[-40, -30, -9, -49] out -9, -49
[-28, -56, 12, 19, 13] out 19, -56
[[-32, -27, -7, -6, -7, -11, 3], [18, 11, -39, -6, -5, -11, 17], [0, 9, 38, 3, -47, -12, 33]] out 38, -47
[49, 43, -18, -10] out 49, -18
[[55, -56, -5, 11], [0, -11, 2, -3], [-25, 7, 15, 2]] out 55, -56
[[-23, -1, -7, 23, 7, 25, -22], [-11, -1, -3, 21, 4, 10, -8], [32, 1, 2, 12, -15, -49, 30]] out 32, -49
[35, 22, -3, 14, -4, 49] out 49, -4
[-38, -36, -11, 23, -50, -32] out 23, -50
---
 1.3   1.5  -0.5  -0.6
-1.3  -1.7  -1.3  -1.7
 0.6  -0.3  -0.9  -1.2
--> -0.9

-0.05   1.23  -1.59  -0.19   0.07
-0.04   1.75  -1.52  -0.33   0.57
--> -0.33

  82.755   -39.206  -125.741    55.808   158.026   -83.558    24.701 --> -83.558

  0.313   -5.103   -1.321   10.580
 -1.799  -12.109   -6.501   14.221
 -1.904  -13.345   -2.991    7.777
--> -2.991

 0.862   0.717   1.464   1.575  -0.949 --> 1.575

 165.34   132.16   -45.60  -117.34
 -24.43   -60.39   -34.70     3.81
--> -34.70
---
[[-10 -36 -16   6 -25  11  31  -3  34 -11  29  12  32  39]
 [-13 -35 -25  23 -35  18  28 -16  33  42  37  28  21  39]
 [  5 -25   1   1 -34  -1   3   5  33  33  42  37  -8  23]
 [-33  34 -26  32   1  38 -25 -36  -3  20  -2 -19 -24   7]
 [-32  31 -33  45 -11  38 -31 -26  19  40  16  11 -32  16]
 [-19 -32 -30  18 -32  15  30 -11  37  -8  27   8  35  32]
 [  5 -23 -21  11   3  12  33   6  21 -34  -4 -11  37  29]
 [  7 -12   1 -13 -20 -14  -7  10  14  38  38  32 -13   6]
 [-20  19 -17  22  22  30   4 -25 -15 -31 -28 -36  13 -14]
 [ 30  -4  32 -28 -11 -26 -17  27  11  28  22  25 -17  -7]] ⇒ -10

[[643 389 543 624 502 494 587 682 427 278 491 499]
 [472 389 422 305 502 415 370 514 427 608 514 491]
 [332 389 739 495 680 415 625 555 543 540 270 384]
 [168 389 532 412 678 385 475 442 522 684 424 318]
 [768 389 510 412 468 491 475 624 427 400 495 613]
 [347 389 755 423 753 415 606 555 524 540 272 388]
 [472 389 590 426 570 415 521 555 427 540 430 491]
 [472 389 423 280 502 415 363 555 427 613 527 491]
 [490 389 372 314 502 415 351 555 427 540 585 491]
 [634 389 367 402 483 415 389 555 421 540 603 550]] ⇒ 643

[[ 454  235  222 -524  242 -511 -616 -598]
 [ 760  905  792  596  734  472  739  874]
 [ 114  885  859 -400  932 -559 -522  396]
 [-439 -553 -477  433 -404  -78  -10  -79]
 [-193   78  374  844  265  369  578  848]
 [ 479  184  182 -518  174  -12  176 -552]
 [ 735  818  513  146  358  375  476  437]
 [-209  743  891 -148  842 -601 -557  564]
 [ 726 -526 -608  172 -558  854  688 -649]
 [ -83 -153  557 -547  688 -583 -581 -452]
 [ 239 -207 -142 -666  100 -212 -585 -608]] ⇒ 454

[[3 6 6 7 6 3 3 2 3 1 5 3 6]
 [3 7 6 7 6 3 3 3 3 1 6 3 6]
 [7 2 2 4 2 7 6 7 7 5 3 7 3]
 [3 7 7 7 7 3 3 3 3 2 6 3 6]
 [3 7 7 2 7 3 3 3 3 8 7 2 7]
 [6 3 2 7 3 6 6 5 6 1 2 7 3]
 [3 7 7 2 7 3 3 3 3 8 7 2 7]
 [2 7 7 6 7 2 2 2 2 2 6 3 6]
 [6 2 2 2 2 6 6 6 6 7 2 5 2]
 [6 3 2 7 3 6 6 6 6 1 2 7 3]
 [2 6 7 2 6 2 2 2 2 7 7 1 6]
 [6 2 2 6 2 6 6 6 6 3 2 7 2]] ⇒ 3

[[43 60 33 62 69 62 48 47 56 61 63 47 50 79 46 50]
 [49 48 53 38 77 54 79 62 53 65 43 48 52 56 69 62]
 [49 68 52 61 53 62 55 41 46 47 59 57 44 76 48 47]
 [49 45 64 39 53 46 73 44 42 61 59 72 51 38 59 49]
 [66 48 52 48 52 54 33 44 68 50 58 48 58 34 35 42]
 [42 45 38 69 46 50 36 50 56 61 68 53 57 56 36 49]
 [49 65 52 48 54 57 70 41 42 60 59 70 43 62 61 49]
 [49 39 45 66 44 38 45 64 53 62 63 56 56 40 50 49]
 [57 40 53 47 53 42 55 44 52 61 59 53 56 13 50 45]
 [44 64 40 44 83 67 67 49 54 61 54 47 52 72 56 60]] ⇒ 43
